Small tables with named rows and columns. After each table, cells are looked up by row and column.

setabil
fields: gumog, dedonib, kup
dul: [3388, 2384, 9363]
dede: [3517, 6420, 6667]
keti: [3165, 6803, 6971]
neb: [5087, 6691, 6330]
mos: [7617, 7227, 8562]
lat: [7501, 4085, 9010]
ziteve: [3412, 3760, 4674]
sukepad: [1927, 1014, 9611]
kap: [7942, 7096, 6237]
gubul: [7492, 2145, 4253]
zotuno: [4467, 5818, 5015]
mep: [6974, 6677, 8474]

What is the dedonib of dul in setabil? 2384
What is the gumog of kap in setabil? 7942
What is the gumog of neb in setabil? 5087
What is the kup of dede in setabil? 6667
What is the gumog of zotuno in setabil? 4467
What is the kup of ziteve in setabil? 4674
What is the kup of mep in setabil? 8474
What is the dedonib of kap in setabil? 7096
Which row has the largest kup? sukepad

baz:
|  | febam | gika | muf | difovoz |
|---|---|---|---|---|
| valabi | 47 | 66 | 114 | 86 |
| lam | 74 | 63 | 146 | 67 |
| denel | 124 | 81 | 67 | 133 |
| ked | 145 | 191 | 145 | 130 |
| gedepu | 190 | 177 | 193 | 130 |
| rafezo | 193 | 156 | 178 | 179 |
| luga | 203 | 124 | 150 | 155 |
| vofopi | 98 | 125 | 86 | 148 |
| lugalin | 82 | 112 | 170 | 96 |
| rufa | 108 | 103 | 107 | 142 |
| peg | 143 | 174 | 156 | 100 |
| sug | 44 | 9 | 132 | 55 |

muf of denel is 67
difovoz of lam is 67
febam of peg is 143
febam of rufa is 108
gika of denel is 81
difovoz of rufa is 142
muf of rufa is 107
gika of lam is 63
gika of vofopi is 125
difovoz of luga is 155
difovoz of peg is 100
difovoz of gedepu is 130
gika of peg is 174
muf of lugalin is 170
muf of vofopi is 86
difovoz of vofopi is 148
febam of lam is 74
gika of ked is 191
febam of luga is 203

masive =
          beto  votoson  nikiga  zorodo
tid      0.362    0.550   0.502   0.472
lodafim  0.528    0.623   0.553   0.409
vep      0.722    0.468   0.592   0.783
gos      0.560    0.530   0.554   0.594
pazomud  0.805    0.637   0.640   0.543
buper    0.552    0.689   0.571   0.344
vame     0.063    0.547   0.406   0.305
zes      0.348    0.589   0.492   0.360
mab      0.845    0.521   0.637   0.771
busukor  0.215    0.449   0.438   0.564
tofa     0.449    0.506   0.511   0.581
rif      0.852    0.699   0.663   0.465
veb      0.602    0.587   0.570   0.521
gute     0.827    0.613   0.642   0.603

What is the beto of lodafim in masive? 0.528
What is the nikiga of veb in masive? 0.570
What is the nikiga of buper in masive? 0.571
What is the beto of tid in masive? 0.362
What is the zorodo of vep in masive? 0.783
What is the zorodo of buper in masive? 0.344
What is the beto of pazomud in masive? 0.805
What is the nikiga of vep in masive? 0.592
What is the zorodo of veb in masive? 0.521
What is the zorodo of vame in masive? 0.305

biku =
         gib  zulor  fuzag  dob  vam  mafa  giliz  videfa  rad  tonit
nanu     181    138    103  112  140   191    131     141  119    143
fen      144    156    146  104   85    78     88     108   86    100
tavo     173    132     90   83  137   115     84     103  151    121
pepef    151    154    154  142  101   160    127     149   61    136
koduro   168    130     91   79  139   111     82     101  151    128
mifep    148    160    141  106   87    82     92     105   96    101
zub      182    130    101  109  146   189    128     139  123    141
riv       98     96    112  139  153   169    160     152  166    145
melu     147    152    152  142   97   155    126     150   65    130
vip       77    124    160  147  119    65    129     101  131    100
lage      91     94    101  108  163   104    117     101  179    119
buveg     97    100    106  136  154   173    167     151  165    144
belekur   95     99    100  109  157    98    115     102  181    116
risep    172    137     89   80  139   111     83     102  147    128

vip, vam -> 119
zub, zulor -> 130
tavo, videfa -> 103
fen, fuzag -> 146
tavo, tonit -> 121
riv, gib -> 98
tavo, vam -> 137
pepef, videfa -> 149
melu, fuzag -> 152
lage, zulor -> 94
fen, mafa -> 78
buveg, giliz -> 167
risep, tonit -> 128

Table bame
,rin,biv,siv,viru
lud,112,115,63,212
zofotev,108,184,112,42
govasit,119,138,67,186
baga,143,205,78,151
namoluf,128,128,103,135
fiza,171,151,60,184
vuzine,78,80,136,95

rin of baga: 143
viru of govasit: 186
rin of fiza: 171
rin of lud: 112
viru of lud: 212
siv of namoluf: 103
siv of vuzine: 136
rin of govasit: 119

vaporod =
columns: tiresi, midupor, kol, bufuzuk, fogokam, moduto, buge, romed, dud
nos: [175, 131, 147, 164, 151, 146, 177, 175, 173]
romabi: [158, 129, 146, 156, 177, 167, 160, 163, 151]
lugurez: [118, 166, 133, 135, 168, 183, 162, 187, 146]
kuvuni: [138, 155, 111, 142, 212, 168, 139, 145, 171]
penamur: [103, 141, 95, 157, 176, 196, 129, 148, 166]
kobekik: [83, 151, 93, 144, 172, 191, 144, 143, 178]
nesif: [81, 143, 69, 152, 177, 212, 141, 131, 187]
nofomod: [49, 161, 98, 127, 199, 239, 125, 158, 145]

romabi, fogokam => 177
romabi, midupor => 129
lugurez, midupor => 166
penamur, tiresi => 103
romabi, moduto => 167
lugurez, kol => 133
romabi, buge => 160

Table puvemi
|  | varu | mog | gok | zud | dova | vuboruz | bul |
|---|---|---|---|---|---|---|---|
| fozabi | 57521 | 81219 | 50444 | 74942 | 46039 | 58591 | 49620 |
| sabepop | 55174 | 61530 | 51092 | 41933 | 55207 | 62815 | 31804 |
| kimad | 40437 | 37079 | 24612 | 48445 | 45720 | 65587 | 49657 |
| tob | 43841 | 48167 | 35956 | 30908 | 40979 | 38884 | 45714 |
| sozus | 45606 | 71129 | 47353 | 63681 | 51871 | 61198 | 47250 |
| dagim | 39277 | 62159 | 34318 | 21135 | 85663 | 44398 | 38987 |
| gono | 61102 | 62003 | 57380 | 84246 | 44865 | 41383 | 64404 |
| tazef | 55851 | 33307 | 18724 | 16618 | 65128 | 50783 | 37158 |
| fak | 36116 | 54470 | 49705 | 50527 | 31534 | 39261 | 54852 |
| gog | 41290 | 70608 | 34652 | 19267 | 73985 | 45131 | 32042 |
| zumap | 42337 | 65056 | 54570 | 44777 | 19410 | 38720 | 58867 |
| zisiz | 60908 | 69119 | 56529 | 76082 | 40540 | 54537 | 64699 |
| mubepu | 60916 | 65338 | 48832 | 43382 | 45145 | 43324 | 36514 |
| vum | 51778 | 76399 | 52526 | 75480 | 49435 | 54739 | 42781 |

gok of dagim is 34318
zud of fozabi is 74942
bul of gog is 32042
dova of fak is 31534
dova of dagim is 85663
varu of zumap is 42337
bul of sabepop is 31804
zud of gono is 84246
mog of fozabi is 81219
varu of gono is 61102
dova of mubepu is 45145
dova of sabepop is 55207
vuboruz of mubepu is 43324
bul of tazef is 37158

